Each row below holds a small network's activations on one record, seen along a few directions.
Records have a field called B. Each example row is followed by its value.
The word none means that the record has no B.
The largest differences between rows may come from other fields.
(in the rows, 500 means zero)
Strong random noise was added to every row along 2 fixed directions; ignore it. To show where, here is one row again and again, with new noise each time:
[457 508 501 479 522 533 496 532 474 499 432 521 468 470 517 500 498 556
 496 474 511 538 452 464]
[271 577 471 387 588 479 559 784 505 511 267 396 309 252 488 375 451 834
 458 215 435 570 391 474]
[327 527 480 402 594 540 515 594 472 497 329 548 452 374 540 451 458 720
 484 308 505 557 384 458]
[450 590 500 511 455 410 566 849 539 528 395 208 205 312 400 392 517 645
 456 426 381 551 521 499]

[501 486 502 515 498 571 470 435 453 479 473 566 515 563 533 547 541 494
 509 556 556 540 442 420] => b6
[431 505 477 331 533 409 390 469 478 529 554 460 582 302 526 491 467 510
 372 360 357 405 599 608] => b4
[708 476 550 657 350 447 539 544 570 524 611 340 411 582 410 512 551 257
 513 750 423 498 600 531] => b8
[535 528 514 535 498 632 388 362 394 456 449 640 489 668 571 620 603 495
 547 658 677 595 428 329] => b3
[467 493 510 459 565 685 385 228 367 461 436 793 628 689 643 649 564 484
 559 591 690 570 370 335] => b3
[480 470 488 399 562 507 320 251 480 533 449 636 696 380 572 500 485 531
 430 403 468 472 478 524] => none
[476 368 470 557 565 548 712 482 590 493 506 691 711 611 517 474 369 479
 605 430 592 458 381 600] => b10
[573 597 527 630 423 547 498 633 465 474 428 374 236 616 452 532 628 521
 567 695 597 629 476 327] => b7
[475 491 487 582 522 434 716 679 605 504 512 431 461 500 413 381 399 553
 565 394 503 474 505 598] => b10
[269 593 488 294 576 547 361 568 386 482 314 480 377 285 577 481 514 783
 407 272 422 577 420 377] => b2
[608 421 510 598 465 441 623 516 606 507 619 507 611 573 451 463 428 365
 544 545 495 423 562 654] => b10
[531 509 505 428 473 426 359 393 494 532 578 451 565 395 506 514 526 429
 404 492 403 424 606 570] => b1
[741 499 547 701 380 614 399 302 431 448 601 583 474 833 512 670 658 253
 595 923 693 589 527 320] => b7
[381 476 501 452 565 543 568 546 530 499 367 583 508 441 540 452 438 626
 519 362 493 544 373 491] => b9
[540 480 530 541 482 542 504 431 522 496 485 559 516 572 517 526 518 441
 538 581 526 527 460 467] => b9
[598 471 506 400 460 417 333 281 463 536 720 500 691 459 527 589 515 250
 384 580 379 351 690 628] => b4
[556 499 509 379 490 488 258 189 402 502 661 592 691 496 577 623 549 344
 409 570 467 407 640 528] => b5
[637 494 533 552 425 501 405 399 479 502 592 486 516 571 495 574 563 338
 487 684 505 493 579 485] => b6
[462 480 483 487 530 552 494 438 469 493 474 574 546 532 532 523 515 518
 504 492 548 513 438 452] => b1
[319 475 474 341 646 578 454 364 446 487 403 740 671 442 614 512 430 648
 481 297 550 496 388 487] => b1
[450 557 513 350 507 557 238 331 356 482 478 545 510 427 601 595 578 542
 407 494 468 525 520 382] => b2
[473 552 495 335 491 416 293 396 427 519 602 425 546 338 527 537 537 482
 356 435 376 409 648 556] => b5
[618 528 524 490 401 304 391 586 595 585 551 212 415 234 388 401 495 424
 368 492 244 432 682 649] => none
[787 594 571 588 252 423 285 475 423 535 716 157 289 553 420 625 714 166
 409 901 359 482 764 433] => b2
[620 485 525 554 458 637 341 238 394 455 534 680 581 728 591 670 621 358
 546 755 667 560 476 348] => b3
[586 553 536 600 396 414 541 708 578 512 487 258 276 443 395 438 546 494
 495 585 422 538 562 504] => b8
[511 519 509 594 448 479 607 690 549 513 422 348 316 478 427 437 523 541
 520 532 467 569 451 460] => b8
[495 490 486 369 498 407 390 438 484 532 607 452 596 352 516 515 479 419
 380 444 353 395 632 613] => b4
[351 479 478 297 622 557 381 305 407 492 473 709 700 418 624 547 449 577
 436 332 497 462 459 503] => b5
[491 494 496 344 544 440 258 261 486 537 505 583 709 299 563 472 454 535
 381 352 390 429 574 597] => none
[513 442 511 458 559 627 380 198 420 474 507 792 722 628 620 618 508 434
 525 564 630 513 432 437] => b6
[536 472 523 577 498 574 545 456 503 483 459 592 502 622 516 526 508 469
 571 593 586 569 416 426] => b9
[328 547 468 503 594 659 541 574 417 448 244 628 368 562 564 508 535 763
 585 430 681 677 259 271] => b7

Here are new rows. What is B for each?
[514 514 516 485 502 534 449 436 461 504 500 537 509 533 522 543 530 471
 500 553 528 513 492 459] => b6
[494 481 511 425 510 501 384 384 481 507 505 559 589 436 549 529 500 481
 442 477 458 474 515 517] => b6
[544 510 506 390 470 437 311 354 456 528 609 456 586 393 528 547 534 397
 387 518 381 415 637 554] => b5
[423 573 497 328 522 329 334 598 555 561 412 317 483  91 457 335 428 721
 333 201 262 447 593 657] => none
[493 551 501 379 490 435 360 425 446 533 584 426 528 391 512 535 534 449
 400 478 397 423 618 544] => b5
[627 513 521 527 416 440 403 431 496 518 636 410 500 517 467 549 562 333
 453 647 451 451 640 533] => b1
[507 513 514 377 516 390 388 428 585 520 492 472 636 218 512 367 397 623
 407 272 300 415 582 667] => none
[532 545 509 471 468 436 425 479 491 518 570 419 467 455 477 512 537 443
 452 531 444 462 603 522] => b1
[454 589 511 509 513 585 475 570 415 477 372 495 333 561 518 538 583 610
 541 551 606 613 414 337] => b3
[358 629 488 449 521 508 484 729 467 502 295 353 233 373 491 450 572 760
 485 384 502 600 414 377] => b3
[544 472 527 575 503 575 512 413 510 475 455 623 521 619 527 532 513 481
 573 591 604 571 416 420] => b9
